95	120	183	156	231 value 183

126	112	95	116	140	142
130	131	33	174	110	163
value 33

121	114	91	129	157
121	68	149	232	115
111	147	172	132	117
value 172

43	170	33	234 value 33

131	230	145	157	147 value 145

102	126	223	100 value 223

170	82	184	232	129	23
202	24	137	150	76	198
value 137
---
133	123	142	142	135	138	129
139	119	132	209	154	129	120
→ 142

150	40	95	142	152	166	87 → 95

159	116	156	140	184
203	103	68	101	89
150	92	68	230	193
→ 156

181	203	195	104	159	114 → 195

174	119	121	118	34	122 → 121

48	78	85	91 → 85

62	159	51	112
41	84	189	135
→ 51

135	25	175	125 → 175

140	85	101	130	209
101	184	39	61	168
73	177	69	134	113
→ 101

153	151	92	196	110	234	101 → 92
---
((185, 151, 82, 129, 142, 86, 78), (161, 131, 154, 102, 160, 92, 72), (208, 113, 91, 129, 142, 106, 100)) ans = 113
((83, 141, 129, 127, 57, 133), (116, 95, 128, 132, 137, 127), (79, 134, 128, 128, 51, 132)) ans = 134
((219, 136, 111, 139, 71), (179, 112, 105, 144, 58), (150, 98, 62, 141, 80)) ans = 98
((97, 145, 73, 49), (58, 202, 210, 104), (77, 107, 185, 117)) ans = 107
((115, 32, 87, 179, 120, 198, 109), (129, 33, 94, 158, 134, 215, 105), (166, 78, 94, 161, 112, 213, 103)) ans = 78
((47, 132, 90, 121, 176), (157, 71, 106, 58, 97), (164, 76, 106, 59, 95)) ans = 76
((105, 145, 110, 149, 81), (120, 120, 140, 211, 174), (180, 97, 173, 139, 230)) ans = 97
((45, 175, 208, 204), (87, 51, 206, 164), (80, 39, 92, 168)) ans = 39
---
185  113   36  122  163  158 result: 163

163  202   82   36   91  161
153  206  128   36   82  153
result: 82

 76   37   42   71   57  200 result: 57

136   41  149  151   50  131  185
109  138  137  108  139  170  138
110  120  134  124  114  119  132
result: 119

125  129  224  173  155 result: 173

204  121  135  116 result: 135
---
168	178	131	123
137	113	130	206
117	147	134	125
-> 168

32	137	148	154	48	156	175
107	109	221	30	132	92	77
91	78	204	48	109	101	85
-> 32

88	178	81	171	119	159
159	91	51	85	197	131
125	58	188	132	85	115
-> 88

62	163	153	166	193	143
102	173	162	125	192	170
118	163	159	131	208	126
-> 62

48	142	154	96	171	187
89	146	120	64	177	154
65	169	67	49	206	233
-> 48

234	141	207	218
182	102	88	146
114	209	112	194
-> 234

167	151	141	51	160	125	45
144	110	111	133	70	184	126
124	125	103	158	83	179	110
-> 167

56	136	191	163	140	167	128
112	142	233	151	130	173	123
119	139	189	164	125	174	143
-> 56

110	131	53	104
110	117	171	102
122	126	84	178
-> 110

180	33	134	128	86
146	62	180	79	84
153	22	160	122	78
-> 180
---
125,201,191,140,38 -> 201, 38

105,146,163,108
38,122,128,72
-> 163, 38

162,134,31,118,89 -> 162, 31

133,102,131,137,155
81,69,114,176,219
-> 219, 69

119,130,119,98
158,122,134,179
86,137,149,39
-> 179, 39

132,71,233,157,131,119
37,106,60,124,167,148
101,202,76,71,95,174
-> 233, 37

181,89,206,128,82 -> 206, 82
---
Input:
140	186	213	214	187	148
143	113	92	82	87	104
Output: 214, 213

Input: 204	144	92	116
Output: 204, 144

Input: 25	79	184	108
Output: 184, 108

Input: 100	130	76	46	102
Output: 130, 102

Input:
169	113	135	184
33	147	141	56
90	133	130	85
Output: 184, 169

Input:
91	103	144	93
206	185	133	146
145	158	123	140
Output: 206, 185

Input: 103	68	112	118	227
Output: 227, 118
---
139	93	99	106	106
61	96	105	129	24
124	150	116	166	140
result: 116

60	172	148	84
117	137	103	119
211	91	59	78
result: 91

186	134	47	153	124	117
151	154	155	114	188	61
198	126	134	172	99	161
result: 172

175	101	98	203	119
151	88	184	80	90
135	119	106	89	94
result: 106

157	128	162	155	115	123	140
146	112	98	118	80	100	113
99	146	185	189	126	53	108
result: 126

148	106	109	76	47	114
144	135	148	76	224	26
140	107	90	84	58	115
result: 84

213	126	114	124	96	108
122	143	167	125	101	222
110	98	98	148	144	76
result: 148

124	124	161	87	124	186	155
200	113	27	136	130	68	138
57	160	164	46	66	206	137
result: 66

120	154	125	112	134	218	132
96	118	82	102	99	98	142
122	124	166	105	145	103	187
result: 145
---
49	210	143	100	105 gives 100
55	149	141	191	103	211	158 gives 211
96	171	114	97	223 gives 97
96	138	54	82	150 gives 82
176	229	183	160	132 gives 160
231	79	147	113	119	133 gives 119
60	191	222	149	104 gives 149
---
121	188	77	40 >> 121

38	116	120	68	165	158
38	114	126	70	159	160
153	175	103	106	162	47
>> 165

223	76	124	128	180	149	179 >> 180

47	176	99	83	121	128 >> 128

139	48	141	146 >> 141

113	96	142	194	99	129
60	157	95	212	128	147
>> 194

93	102	111	221	113	186	154
60	31	155	140	183	123	154
37	107	137	165	138	149	172
>> 186

83	126	223	129 >> 129
---
177	145	141	208
176	146	140	210
178	144	150	201
ans = 150

115	113	176	210	106	159
145	132	124	111	172	220
131	144	140	94	153	153
ans = 153

63	232	128	185	116
135	135	142	128	86
192	73	144	131	138
ans = 131

157	120	176	51
160	92	75	46
168	108	65	79
ans = 65

133	151	119	179	154
105	134	132	206	147
190	110	157	87	117
ans = 87

49	143	141	151	122	184
62	152	75	124	183	175
135	129	121	188	69	119
ans = 69
---
[131  80 169 207  76 120 219] => 76

[[167 150 191 124  72  74]
 [140  65 224 110  63  83]] => 110

[ 88  50 184  36 193  92 128] => 193

[136 189 209 207 203 215 211] => 203

[[153  61  84 227 134]
 [111 173 215 144  99]
 [124 191 190 114  92]] => 190

[216  72 129 130 110] => 129

[[111  83 142 107 213 222 124]
 [109 104 149 112  63 195 137]] => 63

[ 76 130 138  44] => 130
